Each row below holds a small network's activations on one input, seen along a few directions.
Each table varies a few parts of the input and shows all the possible inputs, shuffled.
A made-up example of a description, with smaller parts first: one of 6 places along a line, together with either a single point or one of 11 places along a line or (one of 3 separate values, together with one of 5 places around a ring).
Shared parts are said once, and a part with two or three values counts as separate values.

A family of inputs:
r1: [-14 -12 -46  86 -31  93  18 -20  17 -23 -64 -25 -84 110  25 -92]
r2: [ 13  27  -1 -24  33 -10 -23   8   7  21   9 -10  18  -5   1  56]
r3: [ 11  21  -8 -19  13 -29 -28  15   9  14  16  -1  22  -3  -5  60]
r4: [ -4 -14  14   6   1  17  22 -18 -12  -5  -8   3  -6  -9   3 -40]
r5: [  7  22   6 -18  31   2 -10   4   9  24   2 -14   8  -7   1  42]
r6: [  6   9  -9 -21  -8 -47 -28  24   6   0  23   9  29 -13 -12  52]
r7: [ 19   9 -12 -13  13 -22 -34  -5 -12  -9   8  15  29  13   0  15]
r8: [ 13  -2 -12 -15  -6 -39 -33   3 -15 -21  14  22  36   3  -8  10]
r9: [  1  -4  -6 -17 -29 -62 -17  26   7  -6  33  16  27 -22 -18  49]
r10: [  3   0  12  -1  18  29  12 -15 -10   1 -15  -4 -10  -3   6 -31]
r11: [  6 -13  -6 -15 -26 -54 -26   9 -16 -30  24  29  35 -12 -14   3]
r12: [-11 -29  13   8 -22  -3  26  -9 -13 -15   3  14  -1 -19  -5 -41]
r13: [  1  22  14 -15  33  20   3   2   8  27  -4 -19  -6 -14   6  26]
r14: [ 13  12   6 -17  33   8 -16 -13 -14   1  -5  -1  17   4   5   0]
r15: [-11  -4  18   1   0  11  29   2   7  16   1 -11 -14 -24  -1  -2]
r16: [-22  -3 -44  85 -30  91  27  -6  38  -2 -57 -40 -95  99  21 -59]
r17: [ -5  11  16  -6  20  24  17   3   9  22  -9 -20 -16 -18   2   8]
r18: [-16 -33   9  13 -44 -16  26  -4 -15 -26   9  24   0 -20  -5 -50]
r19: [  8  11  12 -13  33  26  -2 -15 -11   7 -11  -4   2  -1   9 -12]
r20: [ 20  17  -4 -21  32  -4 -29 -10 -13  -1   3   6  25   8   5  13]
r21: [-18 -20  15   6 -23 -10  32   8   6   5  10   1  -8 -33  -8  -3]
r22: [-22 -27  11  10 -44 -24  36  13   7  -3  18  10  -6 -34 -10  -5]
The inputs of r8 and r6 match in every part but one. If r18 is changed in the same way as r8 into r6, which row does it become?
Answer: r22
Describe the family of inputs behind these rows.
Answer: one of 2 separate values, together with either a single point or one of 10 places along a line

A family of inputs:
r23: [-22  19  27  18  25  50  71   1  42  77  -7 -50 -48 -22  14  44]
r24: [  8  20 -19  -9   2  22 -29 -15 -28 -34 -17  23  12  34  24 -54]
r25: [ 28  14 -42  23  42  18 -42 -12   1   7 -27 -32   6  74   5  22]
r26: [ 14  30 -44  27  12  38 -15  17  49  40 -27 -53 -40  78   6  68]
r27: [-21 -36 -58  79 -85 -14   4  10  38 -29 -12  -7 -46  77 -12 -23]
r28: [-12  68 -12  -3  10  56  -9  33  41  36 -24 -32 -51  33  24  35]
r29: [-10   1  30  10  53  32  41 -34  -5  46  -7 -25  -2 -25  10  -3]
r30: [  1   7 -15   6 -32   9 -19  -8 -21 -41  -2  32  -5  38  19 -57]
r31: [  33   -3  -25  -47   -8 -107  -62   25    2  -16   55   26   76    4
  -27  108]
r32: [   4  -12   41  -52    8  -94   20    2  -16   34   74   27   76 -103
  -18   75]
r33: [  5  41   5 -60   0 -94 -64  39  -9 -21  54  52  60 -55 -10  64]
r34: [-63 -61   6  68 -81   5  91   4  25   2   3  -6 -43 -24  -3 -52]
r35: [-13   9  32   1  63  49  47 -26  13  59   1 -38 -15 -29  20  32]
r36: [-17 -41  11  18 -56  16  36  19  -3 -30 -15   5 -40 -22 -17 -66]
r37: [-10 -38  20  14  16  17  46 -46 -28   6  -5  13  23 -21  10 -51]
r38: [  42    4  -31  -36    1 -109  -64   21   -3   -3   55   25   80   -2
  -25   98]
r39: [ 18   7  33 -22  42  35   0 -24 -19  -1 -26  -8  -8 -18  -4 -44]
r40: [  -5  -17   41  -51    9  -97   17    9  -14   16   73   34   67 -111
  -22   77]
r41: [ 26 -23 -51  28   5   3 -37 -25 -23 -34 -25   5  29  75   6 -23]
r42: [  8 -22  18 -16  11  28  11 -13 -29 -24 -31   6   9 -21  -4 -65]
r43: [  8 -36 -55  53 -63 -10 -11  -1   8 -36  -4   4 -28  78 -10 -20]
r44: [-25  -7 -25  28 -65  12  -9  16  -1 -40  -8  30 -32  31   7 -57]
r45: [ 14  39   3 -74   0 -90 -56  32  -7 -16  62  59  61 -45 -11  68]
r46: [-52  -9 -30  51 -89  10   8  32  25 -37 -14  13 -48  31   7 -58]
r47: [ 30  -3 -40  24  33  12 -50 -28 -18 -17 -25 -13  21  77   7  -5]
r48: [  3  66  -5 -19  52  54 -29   0  18  23 -11 -17 -25  27  31  24]
r49: [  3  36  -7  -4  32  30 -47 -19 -22 -17 -24  13   8  31  22 -38]
r50: [-15 -51  21  28 -22   3  60 -32 -27  -6  11  12   8 -17   8 -53]
r51: [ 11   2  50 -85   0 -80 -18  32  -8  -4  46  26  53 -94 -36  65]
r52: [  25   12   50  -73    2  -84  -30   31  -12    1   42   28   51 -107
  -37   60]
r53: [  8  59  -7 -10  43  36 -35  -6  -1   9 -19  -8 -12  31  22 -10]
r54: [  1 -14  32   0  43  27  38 -52 -23  25   1  -8   9 -16  11 -28]
r55: [  1 -31  23   3 -20  13  20  -7 -21 -30 -16  15  -9 -18  -8 -69]
r56: [-13  31  27  -4  21  60  29  33  38  47 -40 -50 -57 -24  -4  24]
r57: [-35 -60  12  45 -55   7  73 -12  -1  -2  10  12 -26 -22  -4 -52]
r58: [-37 -36   7  34 -80  14  57  31  24 -23 -15 -15 -64 -21 -16 -65]
r59: [  8  16  28 -20  47  42   6  -1  -6  16 -34 -31 -15 -24  -5 -19]
r60: [  3  25  33 -26  60  60   9   0  16  34 -27 -35 -30 -28   2  14]
r61: [ 27 -28 -47  37 -29 -13 -23 -20 -15 -40  -4   7   6  82   3 -23]
r62: [ 24  23 -39  16  53  35 -38  -9  21  22 -19 -40  -9  70  14  55]
The inputs of r50 and r61 match in every part but one. If r57 is changed in the same way as r50 into r61, which row does it become?
Answer: r43
Describe the family of inputs behind these rows.
Answer: one of 4 places along a line, together with either one of 2 separate values or one of 8 places along a line
Change only the place on the line of 4 in r53. List by row number the other rows that result.
Answer: r25, r29, r59
A walk changes only the place on the line of 8. It starts at r58 and steps to r36. List the rest of the walk in order.
Answer: r55, r42, r39, r59, r60, r56

A family of inputs:
r63: [ -5  12  16  -2  19  43  19   1  11  18 -21 -24 -30  -6   5  -8]
r64: [ 10   0 -12  16  25  28  -8 -25 -10  -2 -19  -6  -3  34  10 -25]
r65: [ 25  35  14 -72  32 -66 -56  18 -19   1  39  27  70 -46 -10  68]
r66: [  4 -27  -2   6 -12 -18   4 -15 -17 -18   7  16  18   1  -5 -21]
r67: [ -5  -4 -17  23 -14  -2   4   4  16   7   0  -9 -12  24   0  14]
r68: [ -3   3 -21  27  -2  13   2  -2  19  12  -5 -16 -20  35   6  16]
r69: [ -4  13 -15  23  13  27   4  -3  20  21 -13 -25 -23  31  10  16]
r70: [-11  -6  10  -9 -25 -13   5   9  -8 -16   7  18   5 -23  -3 -21]
r71: [  0  19   2  -1  15  41  -5  -3  -3  -2 -24  -7 -19  16  13 -27]
r72: [ -7  11  16   4  26  39  30  -7  13  33 -11 -26 -25  -8   9   7]
r73: [ -1  20 -13   9   8  32 -16  -2   3  -7 -22  -6 -18  33  13 -21]
r74: [  9  -2   3   7  32  39   5 -28 -13   4 -23  -8  -4  19  11 -31]
r75: [  7  -3  19  -2  37  40  20 -30 -15   9 -16  -9  -7  -3  10 -34]
r76: [-10 -15  -5  13 -24 -21  13   9  11   6  13   0   2  -3  -6  20]
r77: [ -1   6 -20  20  -8  16 -10   7  15  -2 -16 -12 -22  35   2   1]
r78: [ -1  15 -15  16   7  30  -7   6  16   6 -23 -22 -27  31   6   0]
r79: [-16 -12  24  -7 -19 -11  28  13   5   5  10   1  -8 -46 -11  -3]
r80: [ -4  17  17  -9  20  44  10  -6  -3   4 -19  -9 -21  -4  13 -29]
r81: [-14 -14   9   4 -21 -20  27   9   8  12  16   1   1 -28  -7  15]
r82: [ -6 -12  -5   5 -29 -17   3  17   8 -10   4   2  -5  -4 -10   4]
r83: [ 25  29  12 -67  32 -69 -49  26  -5  13  40  13  62 -51 -18  92]
r84: [ -3  -8 -16  14 -31 -11  -6  15  10 -13   0   2 -11  15  -7   1]
r85: [  1  12 -19  12  -7  17 -19   0   0 -15 -14   3 -14  36   9 -21]
r86: [  1 -26  12  -2  -9 -17  15 -14 -21 -11   9  18  20 -23  -6 -26]
r87: [ -4  12   0  13  21  38  16  -4  15  27 -17 -25 -24  14  10  10]
r88: [ 34  13  17 -65  48 -69 -45  -7 -30   4  41  25  84 -46 -12  66]
r89: [ 10 -16 -13  16  -3   0  -5 -19 -13 -17  -5   8   5  26   1 -28]
r90: [ -6 -27  27  -5  -1 -12  29 -18 -20  -4  12  15  15 -41  -6 -28]
r91: [-12 -12   9  -3 -26 -15  16  16   6  -3   7   3  -5 -27 -11   0]
r92: [-21 -16  25   1 -13 -13  42   4  10  19  20  -3  -5 -47  -7  12]
r93: [ 22  27  13 -61  39 -74 -39  18  -2  28  49   9  69 -51 -13 110]
r94: [  0   4 -15   8 -19   4 -15   5  -1 -22  -7   9  -9  24   4 -24]
r95: [ -2  -3 -15   7 -30  -9 -14   8  -3 -27   1  16  -4  17   1 -21]
r96: [  8 -23 -14  15 -13 -12  -5 -16 -16 -21   3  16  12  19  -2 -25]
r97: [ -1  14   0   6  14  40   4   4  11  12 -26 -22 -28  14   6  -5]
r98: [ -2  -2 -17  16 -20   2  -7  12  12  -8 -10  -6 -16  23  -4  -1]
r99: [-15  -7  25 -14 -18  -9  19   6  -8  -9  11  16   0 -43  -3 -24]
r100: [ -6 -11 -17  22 -25 -15   6   7  14   1  10  -1  -7  16  -3  16]
r101: [ -5  -5  -4  -2 -28 -15  -8  10  -7 -23   5  17   5  -1  -3 -18]
r102: [ 10  -9 -17  21   9  15  -8 -25 -10 -11 -11   2  -1  38   7 -25]
The inputs of r95 and r100 match in every part but one. If r80 is changed in the same way as r95 into r100, which row does it become?
Answer: r72
The inputs of r102 and r77 match in every part but one. If r96 is changed in the same way as r102 into r77, which row does it become?
Answer: r84
Describe the family of inputs behind these rows.
Answer: one of 4 places along a line, together with either a single point or one of 9 places along a line
Change only the place on the line of 4 in r90. List by row number the other rows that result.
Answer: r79, r92, r99
